Each row below holds a small network's activations on one input, seen along a few directions.
Each table varies a few parts of the input and shows all the possible inputs, shuffled.
A made-up example of a description, with smaller parts first: one of 3 separate values, together with either a single point or one of 9 places along a line or (one of 5 places around a ring, together with one of 6 places along a line).
Shared parts are said once, and a part with two or three values counts as separate values.
In the rows, zero is written as 128.

Other details of the inputs shift rows strongly along two fixed directions, in all tables alike. That doesn't count.

Rows:
R1: [ 82  65  91 157  57 232 110 124  45 105 114  71]
R2: [181 165  69 114  70 116 185 240 157  32 152 143]
R3: [118 143 170 126 175 121 113  93 145 183 144 117]
R4: [156 211  64 128  64 130 206 210 134  69 183 102]
R5: [ 78  80 133 157 100 203  83  76  73 150  98  93]
R6: [106 103 149 137 166 150 104 108 126 167 138 109]
R7: [137 126 159 145 145 163 124  92  69 168 109 127]
R8: [156 176 181 103 228  15 129 113 228 182 138 188]
R9: [128 121 169 130 200 132 107 116 153 183 147 125]
R10: [110  78 173 108 194  95  81  61 141 172 106 152]
R11: [142 119 151 110 189  70 119 126 178 146 132 163]
R12: [100  54 182 119 174 127  55  45 130 174  84 144]
R13: [126 158  92 142  55 175 151 161 106  92 144  91]
R14: [161 167  93 109  77  98 170 185 149  70 137 138]
R15: [174 194 155  93 205  12 157 143 219 146 159 183]
R16: [132  67 148 134 118 170  97  74  40 131  64 150]
R17: [ 96  24 158 128 160 153  60  70 110 150  87 134]
R18: [172 198 136 110 183  15 168 156 214 137 140 184]
R19: [ 84  91 165 146 147 173  79  62 103 185 106 101]
R20: [ 96  61  70 151   6 209 108 133  49  53  70 102]
R21: [165 184  57 110  65  83 199 223 152  37 159 144]
R22: [124 168 155 137 180  94 131 113 158 179 146 130]
R23: [ 97 112  69 147  33 210 146 157  57  74 135  74]
R24: [150 208  83 131  80 128 191 190 135  90 177 108]
Description of these inputs: one of 2 separate values, together with either a single point or one of 11 places along a line.
Which other rows does R18 become when the place on the line of 11 takes its other values? List them by row number.
Answer: R2, R8, R10, R11, R12, R14, R15, R17, R20, R21
Which other rows does R12 become when the choice among 2 separate values takes its other values? List them by row number.
Answer: R13

Rows:
R25: [125 121 132 108  91 123 115 107 143 111 107 128]
R26: [113 122 148 144 131 149 105  96 100 154 108 128]
R27: [104  97 112 134  91 175 114 124  96 111 134  99]
R28: [110 123 126 130 124 136 117 122 120 131 142 115]
R29: [123  66 129 128 115 162  97  97  71 111  96 137]
R30: [118 124 143 142 119 156 110 103  96 141 109 121]
R31: [164 122 155 113 183  92 130 128 151 141 133 169]
R32: [134 141 142 139 132 149 125 120 120 141 127 127]
R33: [158 161 165  99 160  73 139  98 153 156 127 156]
R34: [137 145  76 129  79 106 172 184 135  74 130 130]
R35: [118 151  90 137  87 129 145 146 146 101 133 114]
R36: [133 138  98 128 104  99 143 159 162 100 114 140]
R37: [121  89 110 139  98 147 126 118  85 115  88 129]
R38: [141 137 130 129 132 135 145 145 121 129 137 122]
R39: [144 106 153 106 183  90 114 123 164 139 136 158]
R40: [127 109 113 144  93 177 139 144  86 112 123 105]
R41: [150 149 113 131 103 136 154 172 113 107 140 123]
R42: [113 138 116 133 102 131 121 135 135 121 129 117]
R43: [118  99 111 129 112 125 120 129 113 105 114 129]
R44: [133 126 158 137 153 139 117 118 130 159 116 130]
R45: [ 98  65 161 129 162 160  86  79 101 169 108 111]
R46: [141 155 101 121 111 130 170 178 135 103 155 115]
R47: [117 110 127 127 123 144 129 138 127 125 135 111]
R48: [143 146 116 131 119 146 151 151 117 123 147 120]
R49: [118 104 116 127 129 111 131 125 118 121 103 135]
R50: [129 166 147 124 163  82 123 127 178 151 148 135]
R51: [121 107 117 105  73 147 127 108  90  97 104 117]
R52: [106 121 147 128 160 119 109  94 119 161 130 128]
R53: [130 119 142 122 169  85 118 113 136 140 118 150]
R54: [131 118 141 139 144 114 120 111 128 147  89 149]
R55: [117 141 147 122 162 101 120 111 146 155 147 129]
R56: [165 199 128 118 154  60 163 192 209 125 166 146]
R57: [123 135 119 127 124 135 130 129 115 124 142 116]
R58: [ 96  62 149 109 103 154  83  61  92 136  92 118]
R59: [124 137 150 136 163 109 119  92 125 168 126 136]
R60: [165 136 147 117 159 105 134 143 157 126 124 170]
R61: [193 231 102 106  74  79 200 192 164  74 142 151]
R62: [149 109 107 111 114 132 143 162 124  84 131 144]
R63: [119 113 128 130 135 105 107 125 150 125 109 142]
R64: [156 178 131 113 157  72 162 179 181 129 169 141]
R65: [143 143 137 115 156 104 138 147 145 140 147 133]
R66: [127 161 131 125 150  94 143 126 143 142 144 133]
R67: [144 170 132 121 158  92 146 158 198 138 160 133]
R68: [118  78 150 115 163 113  90  89 128 139 114 148]
R69: [138 101 141 115 152 109 109 132 166 122 123 152]
R70: [149 180 100 124 107 115 163 189 174 101 163 122]
R71: [104  92 130 132 126 156 116 122 115 132 129 105]
R72: [ 87  88 159 132 162 132  85  69 115 171 120 119]
R73: [137 189 122 126 145  72 151 152 193 134 153 139]
R74: [119 102 152 141 146 167 103  98 114 163 110 119]
R75: [127  80 108 139  68 183 108 122  69  80  86 131]
R76: [122 137 105 133  92 150 130 151 136 102 141 109]
R77: [119 118 152 127 166 116 109 118 169 160 132 125]
R78: [146 199  62 129  55 114 196 207 139  59 167 116]
R79: [170 201 121 130 137 108 174 179 165 124 160 138]
R80: [103 110 139 148 122 162 104  81  98 153  96 125]
R81: [125 108  98 142  75 190 141 149  78  99 127  99]
R82: [132 137  90 128  90 157 163 168 114  93 148 105]
R83: [120 150 106 130 116 121 149 130 124 116 138 122]
R84: [147 178 135 126 148  97 152 139 135 140 151 136]
R85: [129 115 148 135 152 118 106 104 120 146  95 154]
R86: [116 119 171 132 184 115 101  72 119 185 124 135]
R87: [103  90 115 131 106 174 116 122 105 118 135 101]
R88: [136 116 110 119 108 119 120 146 146  91 120 142]
R89: [115 102 138 137 129 169 109  98  87 144 126 113]
R90: [128 138 117 130 109 133 137 166 153 112 137 115]
R91: [ 91  85 139 133 123 167  95  81  79 143 112 105]
R92: [120  82 124 116 129 139 106 107 100 108 109 138]
R93: [157 152 112 127 125  95 153 154 129 107 128 151]
R94: [103  88  99 137  81 184 123 138  97 103 129  93]
R95: [126 148 119 144 107 142 133 123 113 131 118 127]
R96: [127 131 164 130 180 115 109  90 126 174 136 132]
R97: [130 134 124 124 143 134 140 136 133 134 149 120]
R98: [132 147 161 138 166 120 110 103 134 169 128 138]
R99: [143 143 155 133 164 125 129 124 145 164 125 134]
R100: [101  91 105 137  81 195 116 119  72 101 125  93]
R101: [132 164 111 130 110 117 138 158 157 113 151 121]
R102: [120 136 125 136 133 133 136 102 113 142 126 125]
R103: [ 83  82 117 138 103 167 105  85  94 130 111 106]
R104: [144 138 171 133 179 109 112 115 146 176 122 146]
Changing only one part turns R62 into R39. The same change can be made to R57. Which row results?
Answer: R28
Changing only one part turns R49 into R36. The same change can be made to R92. Which row results?
Answer: R88
What is each input in this table made of?
Answer: one of 5 places along a line, together with either a single point or one of 4 places along a line or one of 11 places along a line
Which other rows does R30 become when the place on the line of 11 takes its other values? List them by row number.
Answer: R26, R32, R44, R74, R79, R80, R95, R98, R99, R104
A walk changes only the place on the line of 5. It starts at R30 and steps to R84. List the rest of the walk in order.
Answer: R91, R55, R50
A walk changes only the place on the line of 4. It starts at R34 and steps to R43. List the rest of the walk in order.
Answer: R68, R39

Rows:
R105: [117  75 170 127 132 169  66  70  85 147  96 125]
R106: [ 86  56 148 145 147 176  73  88 126 162  96 105]
R107: [137 187  95 123  81 127 163 151 117 100 162 108]
R108: [141  95 204 124 205 116 102  90 120 196 105 144]
R109: [109 101  99 134  74 139 125 104  94  97  97 132]
R110: [100  48 129 150 121 179  77 119  89 127  94 113]
R111: [166 162 105 103 101 105 169 154 130  75 138 150]
R112: [151 110 103 124  49 174 142 180  96  69 133 115]
R113: [146 171  89 145  55 122 153 169 124  76 123 126]
R114: [119 154 109 120 146  99 142 161 167 133 169 112]
R115: [106 111 116 135 135 156 122 129 105 122 155 114]
R116: [150 226 153  87 199  20 167 157 241 164 199 145]
R117: [134  98  51 136  51 156 164 196  92  44 124 122]
R118: [ 95  51 124 157 128 196  88 110  99 139  99 108]
R119: [115 126 150 111 125 120 107 124 158 127 119 134]
R120: [122 104  77 129  33 175 139 123  61  61  96 120]
R121: [194 192 141  80 188  26 179 170 210 127 177 186]
R122: [ 99  92 159 163 152 177  96  71  85 183  83 127]
R123: [138 203 119 142 156  88 173 147 130 150 157 132]
R124: [105  93 159 140 134 177  79  56 100 168  92 116]
R125: [129 131 164  89 190  55 118  96 193 151 125 156]
R126: [130 166 114 139 110 112 146 145 171 127 127 124]
R127: [150 190  90 127 143  83 186 209 172 110 193 125]
R128: [126 108  93 148  91 193 128 158 100  91 129 116]
R129: [129 111 191 122 194 136  86  61 146 195 121 145]
R130: [141 146 161 123 196  60 117 144 203 161 143 155]
R131: [142 182 118 108 118 109 155 169 190 108 146 128]
R132: [118 115 185 149 194 117  90  69 111 197  91 151]
R133: [121  99 102 122 120 111 132 141 143 104 120 137]
R134: [108 164 112 137 113 111 145 123 130 134 150 114]
R135: [139 159 107 115 120  66 154 142 169 112 125 146]
R136: [142 108 190 118 205 124  97  88 162 187 133 139]
R137: [126 154 170 137 190  88 108  79 176 193 125 147]
R138: [ 86  74 157 142 123 141  66  73 115 159  85 121]
R139: [129 123 159 112 169 119 120 109 137 152 170 113]
R140: [138 103 138 138 118 184 134 128  87 136 107 105]
R141: [125 143 138 118 133 136 129 108 117 137 159 115]
R142: [107  86 163 136 124 162  66  61  84 152  84 123]
R143: [112 168  59 139  31 140 176 181 119  67 152  88]
R144: [ 92  37 110 151  78 229  64 113  39  99  87 105]
R145: [164 200 112 112 133 100 197 192 135 125 179 119]
R146: [144 115 163 113 221  65 113 101 160 154 139 172]
R147: [145 161  74 142  67 128 184 171  78  68 107 137]
R148: [163 134  62 118  38 162 193 201  65  46 120 116]
What is each input in this table made of?
Answer: one of 4 places along a line, together with either one of 2 separate values or one of 9 places around a ring
Changing only the place on the line of 4 turns R125 into R116. The same change can be made to R133. Which row results?
Answer: R114
Changing only the place on the line of 4 turns R129 into R111. The same change can be made to R122. Which row results?
Answer: R147
Which other rows does R108 become when the choice among 2 separate values takes its other values? List them by row number.
Answer: R132
A walk changes only the place on the ring of 9. It starts at R129 and steps to R124. List the rest of the walk in order.
Answer: R137, R126, R131, R106, R118, R128, R136
